A small network was trained on made-up records. Each row is its average activation on records with the value named, seen along a few directions.
Values that are neighbours, or in one group, have similar rows; names and order tell nothing.
(in the rows, 500 means zero)
Strong random noise was added to every row along 5 fixed directions; ignore it. To show where, here is one row again and again, with new noise each time:
[557 618 401 558 649 551 419 342 622 266 434 552 652 503 489 474]
[470 554 505 564 385 496 483 359 437 516 538 441 491 528 516 508]
[471 502 482 453 295 432 445 534 395 628 634 433 413 589 434 596]
[419 486 543 522 214 470 481 426 341 690 607 364 371 548 502 559]
[502 553 513 606 438 365 601 507 366 482 686 497 518 701 435 504]
[564 715 395 500 515 429 359 282 489 410 521 599 628 501 437 519]
[496 562 465 460 467 650 372 306 654 394 335 457 532 346 608 527]


Field H:
h7: [437 590 526 504 474 632 487 338 627 461 291 446 545 285 621 373]
h11: [548 755 561 464 630 284 564 417 425 392 504 745 666 434 588 364]
h12: [480 453 733 362 418 410 765 777 572 376 460 602 452 521 648 551]
h10: [518 492 533 461 402 449 482 521 395 482 552 552 483 569 509 543]
h13: [607 695 514 212 348 366 445 585 620 479 454 698 591 363 494 665]
h3: [453 496 623 660 379 627 542 161 404 675 467 424 415 339 672 479]
h16: [465 403 534 488 642 616 638 682 610 541 448 395 440 462 552 454]
h1: [438 472 525 508 520 564 474 529 517 473 404 429 555 425 529 391]
h9: [521 519 504 547 561 581 585 410 607 426 484 526 559 498 576 509]
h4: [473 404 390 514 513 529 468 723 525 662 563 407 452 572 342 472]
h15: [614 501 457 494 595 374 536 567 391 483 623 635 502 582 469 555]
h5: [457 430 602 436 257 548 506 533 496 616 536 420 397 480 570 591]
h14: [494 579 511 563 436 399 321 118 237 787 511 518 477 389 417 440]
h2: [540 496 587 397 508 499 535 529 496 392 458 608 448 431 643 546]
h6: [500 586 559 656 566 339 671 421 418 547 563 574 540 532 523 482]
h18: [386 259 556 630 495 774 599 532 628 573 339 264 389 468 557 469]
h17: [516 560 480 504 593 399 441 359 421 453 426 625 577 473 494 446]
h8: [558 531 436 343 596 480 434 574 575 515 425 551 459 326 514 442]
Each value of H is a pair of two hidden parts, and every pair occurs once (6 first parts, 3 second parts).
Q: h3 and h16 share the first part; h3 and h10 share the second. Which value has the first part of h10 and the second part of h16?
A: h1
Q: h2 and h11 share the first part; h2 and h5 share the second. Which value has the first part of h5 and the second part of h11?
A: h7
Q: h18 and h4 share the first part; h18 and h14 share the second. Which value has the first part of h14 and the second part of h4?
A: h8

Field K:
k18: [420 305 596 474 382 481 787 865 426 806 571 345 236 553 535 452]
k8: [574 366 357 576 539 482 405 510 355 504 734 486 461 768 330 592]
k17: [474 447 243 615 641 813 221 376 664 561 438 274 507 467 344 539]
k3: [522 271 605 594 767 476 755 766 486 363 569 507 461 676 598 340]
k11: [580 507 632 578 470 422 741 546 450 191 626 644 576 677 610 487]
k16: [507 437 505 441 532 519 365 448 559 311 358 511 549 475 517 558]
k14: [518 752 630 453 528 283 771 603 509 396 579 627 660 489 565 357]
k4: [565 598 685 606 405 401 854 378 445 499 666 553 460 563 723 550]
k2: [501 519 598 766 708 600 534  30 459 325 266 561 569 334 692 390]
k12: [523 448 329 582 708 546 246 435 392 683 557 442 500 438 319 437]
k1: [525 402 264 568 768 538 295 435 489 580 495 555 556 573 266 578]
k5: [524 621 440 528 771 528 339 355 500 241 285 601 607 334 524 315]
k6: [492 570 528 505 343 487 564 568 498 400 580 560 578 598 523 538]
k7: [404 508 530 831 514 565 588 302 532 500 406 339 555 543 443 336]
k15: [545 577 537 378 504 454 546 517 661 224 341 595 664 429 553 529]
k9: [447 439 437 356 329 649 431 758 690 570 479 436 471 532 486 647]
k10: [448 580 555 299 431 447 436 655 533 489 454 507 495 425 550 431]
k13: [508 305 491 383 635 653 610 790 860 423 414 417 446 484 468 578]
Each value of K is a pair of two hidden parts, and every pair occurs once (6 first parts, 3 second parts).
Q: k16 and k5 share the first part; k16 and k13 share the second. Which value has the first part of k13 and the second part of k5?
A: k18
Q: k6 and k10 share the first part; k6 and k8 share the second. Which value has the first part of k8 and the second part of k10?
A: k3
Q: k14 and k9 share the first part; k14 and k12 share the second. Which value has the first part of k12 and the second part of k9?
A: k4

Field Z:
z6: [596 689 536 675 480 438 517  17 367 379 480 600 522 438 508 474]
z1: [624 479 375 320 689 320 569 683 343 516 653 658 474 558 291 555]
z7: [372 439 485 832 704 784 247 175 601 314  93 371 651 192 543 201]
z11: [400 261 511 563 506 729 527 623 581 454 338 451 595 699 464 577]
z3: [603 453 486 278 640 227 534 965 623 529 594 555 483 727 288 513]
z10: [515 490 351 517 471 546 325 224 417 416 458 511 460 557 587 447]
z2: [604 557 217 230 450 522 328 875 745 714 450 542 450 429 390 601]
z9: [609 619 599 430 543 344 649 493 605 206 569 554 661 596 433 501]
z4: [371 206 463 788 611 714 557 590 487 432 552 158 390 686 464 578]
z12: [504 846 641 216  80 501 433 566 560 713 652 632 447 432 604 735]
z5: [439 301 395 376 517 482 297 744 609 816 627 491 402 384 364 671]
z8: [483 315 345 141 532 645 195 743 499 571 470 433 359 297 512 530]
Each value of Z is a pair of two hidden parts, and every pair occurs once (2 first parts, 6 second parts).
Q: z5 and z2 share the first part; z5 and z4 share the second. Which value has the first part of z4 and the second part of z2?
A: z12
Q: z9 and z10 share the first part; z9 and z3 share the second. Which value has the first part of z3 and the second part of z10?
A: z8
